Each row below holds a small network's activations on one input, seen along a few directions.
In each table, some parts of the input vary, and every possible input appears once, in random order.
Descriptions start from the smaller parts, as in this example, which fits no table here: one of 8 places around a ring, together with either a single point or one of 9 places along a line or (one of 3 separate values, together with one of 4 places along a line).
Shared parts are said once, and a part with two or three values counts as separate values.

Other details of the inputs vary at random and push rows far along two fixed directions, the same in every table; ignore that.

Table:
r1: [  0  31 -33  19   7 -16   6  28  -3   5   4  16  13]
r2: [-13  15  36 -14  -4 -39  23 -47 -30   1   5  39  -7]
r3: [  9 -29  34 -16  -1  15  -6 -15   1  -7 -12 -17 -10]
r4: [  4  29 -17  16   6 -34  14  12  11  -6  11  25  -1]
r5: [ -4  31 -35  17   6 -17   5  29  -3   3   4  15   8]
r6: [ -8 -29  -7 -11 -21  37 -11 -17  15   4   8 -28   4]
r7: [-15  -4   2  -7   0   3  -1 -15 -14  14   0   6   3]
r8: [ 10  30 -25  20   8 -22   4  24  15   5   8  15   8]
r9: [ -6  30 -36  12   4 -17   2  12   3  28  11  18  17]
r10: [ -6   0  78 -24  -3 -23  23 -49 -52 -21 -12  30 -20]
r11: [-15  -6 -26   0  -4  16 -11   5   5  17   5 -10   8]
r12: [  2  26 -29  21  16 -21   2  29   7   6   4  17   6]
r13: [  9 -26   6  -3 -11  35 -14  -1  19 -12   0 -33  -3]
r14: [ -5 -26  -2 -10 -18  40 -16 -13  10  13   3 -28   8]
r15: [ 13   0 -10   4   1  -8   1   8  20  -2   1  -6   2]
r16: [  5 -33  28 -16  -5  13  -1 -19   6 -16  -7 -17 -14]
r17: [-10   9  57 -16  23 -58  25 -30 -43 -11 -16  47 -26]
r18: [-5  5  1  5 11 -8 -1 10 -5 -4 -3  7 -8]
r19: [  7  -1 -11   8   6  16 -12  19  11   4  -1 -14   3]
r20: [  3 -24  -1  -6 -20  40  -8  -2  10 -16   2 -31   0]
r21: [  5 -35   3  -7   4  32 -17   8  11  -1 -12 -32  -3]
r22: [  8  34 -31  18  -5 -20  11  19   9  -2  12  13  13]
r23: [  5   3 -15   6  -4  21  -8  18   1   3  -1 -14   9]
r24: [  6 -29  33 -16   5  17  -8 -12  -6  -3 -15 -18 -11]
Each input here is: one of 4 places along a line, together with one of 6 places along a line.
Q: The inputs of r19 and r13 match in every part but the place on the line of 6. If r24 is changed in the same way as r19 into r13, which row does it become?
A: r15
Q: Change only the place on the line of 6 in r2. List by row number the other rows that result.
A: r6, r7, r9, r11, r14
Q: Start at r16 and move only the place on the line of 4, one step at a time. The first step leads to r4. Which rows follow, in order?
A: r20, r6
Q: Change only the place on the line of 4 in r12. List by row number the other rows that result.
A: r1, r7, r21

Table:
r25: [ 14 -32  66 -17  21  -9   2 -13 -11 -29 -26  -4 -32]
r26: [  7 -10 -39  14 -21  42 -20  16  40   1  15 -38  18]
r27: [ -4 -15   4  -8 -13  32 -10   0 -14  -5  -8 -25   5]
r28: [  3 -21 -41  10  -9  34 -25  14  46  15  11 -37  15]
r29: [  8 -27   6 -16 -11  19  -7 -16  15  10  -2 -22   3]
r30: [-16 -31  40 -21   5   8   5 -34 -26  -4 -11   5 -14]
r31: [-23  37  43 -13  18 -88  39 -41 -47  -3   1  77 -26]
r32: [ 29  51 -34  36  24 -50  15  56  21 -17   2  26   3]
r33: [-15 -17  41 -21 -15   9   6 -35 -25 -21  -1   0 -20]
r34: [ -6 -20  10  -8   4  32 -20  -3  -3  17  -5 -19  -1]
r35: [  2  69 -44  33  12 -40  12  35  -3  20  17  42  19]
r36: [ -4  47 -54  22  16 -47   8  35   1  26   4  30  19]
r37: [ 18 -10 -40   6 -25  41 -14  18  38   7  10 -39  22]
r38: [-12 -21  42 -17  -6  16  10 -32 -32 -18  -7   4 -11]
Q: The inputs of r37 and r29 match in every part but one. If r35 is changed in the same way as r37 into r29, which row does it become?
A: r34
Q: Describe the family of inputs behind these rows.
A: one of 2 separate values, together with either a single point or one of 6 places along a line
Q: Change only the choice among 2 separate values in r27. List by row number the other rows that result.
A: r36

Table:
r39: [ 23 -17  -3   0  -1  15 -15   0  20  -6  -3 -13  16]
r40: [-20 -12  64 -38 -16  -7  21 -41 -49  -7 -22  24 -14]
r41: [ -5  50  -9  18  18 -52   0  27   4  -4  11  31  -6]
r42: [-17  50 -22  27  -4 -46   3   1  -9  18  18  33   7]
r43: [-10  -4  -5   9  -6  22  -8   1   8 -14   9 -25  13]
r44: [ 11 -14 -14  -7  -9  16 -11  15  -3 -16 -13 -19  10]
r45: [ 10 -19 -15   1 -14  16  -9  21  -1  -9 -15 -17  11]
r46: [ 18 -10  -7   5   2  32 -10  12   0 -14   3  -9   2]
r47: [  7 -11 -11   1 -16  15 -17 -11  17  30   6 -20  13]
r48: [ -1 -21 -10 -12   5   9 -13  13  26  -7   5 -18 -18]
r49: [  2  -4 -15   6 -13  32 -12   1  -3  22  12 -17   0]
r50: [ -7  44  -6  25  13 -53   3  31   5   1   8  34  -6]
r51: [-13  33 -37  14  -1 -52  17  -6   0  22  20  38  -2]
r52: [-25  -1  69 -23  -8 -13  -2 -66 -49 -11   0  12 -22]
r53: [ -1  55 -22   9  10 -23  22  13  -9  12  17  49   8]
r54: [ -4 -10  71 -34  -4 -20   5 -72 -38   6  -5  14 -14]
r55: [-26 -13 -16   3  48   9 -21  14 -20  29 -19   2   8]
r56: [-30  -7  78 -20 -12  -3  11 -51 -39 -15  -8  28 -17]
r57: [ -8  50 -29  -3  -1 -39  21  16 -12  10   1  39  16]
r58: [  5  -6  -4 -12  -9  25  -9  -6  23  14   3  -9  18]
r59: [ 13  -5   2  -4   9  26 -15  25   8  -2   4 -17 -15]
r60: [ 17 -15  -8  13  -3  32  -8  18   3  -7   1  -7   3]
r61: [  3 -32 -16   5  -8  14  -5   4  18 -14   1  -7  -2]
r62: [  4   1 -14  -2  -7  32 -14  -5  -6  15  14 -19  -1]
r63: [  6  -9  -5 -16  -2  10 -16  28   5  -4 -11 -27  -7]
r64: [-39 -35  67 -19  45  -9  -1 -38 -66  17 -36  27 -18]
r65: [ 20  30 -14  23  10 -53  14  12   8   7   2  45  19]
r66: [  1  -8  -4  12  -5  21 -22   7   8 -23   1 -15   8]
r67: [-13 -15 -20 -14 -10  26  -3  -6  21   0  10  -6   0]
r68: [ 12 -14  -4  -2  -1  16  -1  -6  19   4   4 -23  21]
r69: [  3 -12  -1  -5 -14  25  -6  -3  24  19   1  -6  17]
r70: [-17   3  -5  -1 -13  32 -16   1  12  -4   8 -12  10]
r71: [-11 -11  -2  16 -11  22  -5   4   8  -8   6 -22  12]
r72: [  5 -25 -23  -1  -2  16  -9   3  19 -18   4 -11   0]
r73: [ 18 -12   6  -9   6   8 -19  13  28   6  -1 -21  -1]
r74: [  0 -14  -1  18 -11  20 -19  11   9 -17  -1 -12   7]
r75: [  4 -23 -13   5   0  11   2   2  25  -8  -4 -21 -13]
r76: [-15 -21 -17  -8 -16  25   1  -3  21   6   7  -3   0]
r77: [ -8 -28 -17   2  -8  16   8  -2  17  -4   8 -16   3]
r78: [ 12 -12  80 -26  14 -23  16 -57 -25 -17 -21  10 -21]
r79: [ 10  43  -9  19  20 -41  15  36  -3  10   9  40 -12]
r80: [  6 -12  -5  10  -4  33   6  10   0   1   7 -16   7]
r81: [ 12  -5 -11  -7  -1  13  -4  13   4 -11 -18 -33  -1]
r82: [  3   1  -1  11   3  18 -15   5  16 -18  -3 -29  -3]
r83: [ -7 -22 -20  -4  -3  16   5  -6  17 -10  11 -19   4]
r84: [ -8 -19  78 -36   0 -25  11 -24 -46 -15 -27  13 -34]
r85: [ -3 -27  -7  -5   0   8  -9  16  26  -1   3 -15 -19]
r86: [-22 -18  54 -36  -5 -19  11 -73 -40  -7   2  17 -31]
r87: [ 19  53 -22  23  26 -36  22  20  -3  -1   6  30  -4]
r88: [ 18  -7  -1  12   5  29   0  14   8  -3  -5 -20  -9]
r89: [ 16 -18   9  -2   1   7 -16  16  29  12  -4 -18  -2]
r90: [  1  -5   2  18  -3  17 -12   8  16 -12  -6 -26  -4]
r91: [  0 -11 -15  -9  -9  18   2   9  -4  -7  -5 -28  15]
r92: [ -4  -3 -21 -15 -18  16 -15  -2  -9  13  -2 -28   7]
r93: [ -4 -15  48 -22  13 -22  21 -46 -19 -27 -11  11 -34]
r94: [  7  48 -26  21  18 -32  29  16 -11   3  19  34  12]
r95: [ 22 -14   3   7   2  11  -5   2  28   5 -11 -24   5]
r96: [ -1  -5  -5   0 -11  42  -1   9   4  11   6  -3   4]
r97: [ -7  44 -32   9  -8 -51  14   9 -21  25   4  30  10]
r98: [ -3  37 -26  14   1 -49  32  20 -16   6   0  29  18]
r99: [  9  34 -15  21   9 -51  28   5   7  16  10  35  24]
r100: [  9  42 -22  16  10 -54  25  24  -8   2 -12  25   2]
Q: Describe the family of inputs behind these rows.
A: one of 2 separate values, together with either a single point or (one of 5 separate values, together with one of 6 places along a line)
Q: The inputs of r85 and r48 match in every part but the choice among 2 separate values. If r74 is changed in the same way as r85 into r48, which row does it become?
A: r66
Q: The inputs of r90 and r82 match in every part but the choice among 2 separate values. If r79 is changed in the same way as r90 into r82, which row does it become?
A: r59
Q: Change only the choice among 5 separate values in r53. List by row number the other rows that result.
A: r57, r58, r67, r70
Q: Change only the place on the line of 6 in r68. List by row number the other rows that result.
A: r39, r54, r58, r73, r78
Q: Change only the place on the line of 6 in r75. List by row number the other rows that result.
A: r51, r61, r76, r77, r85
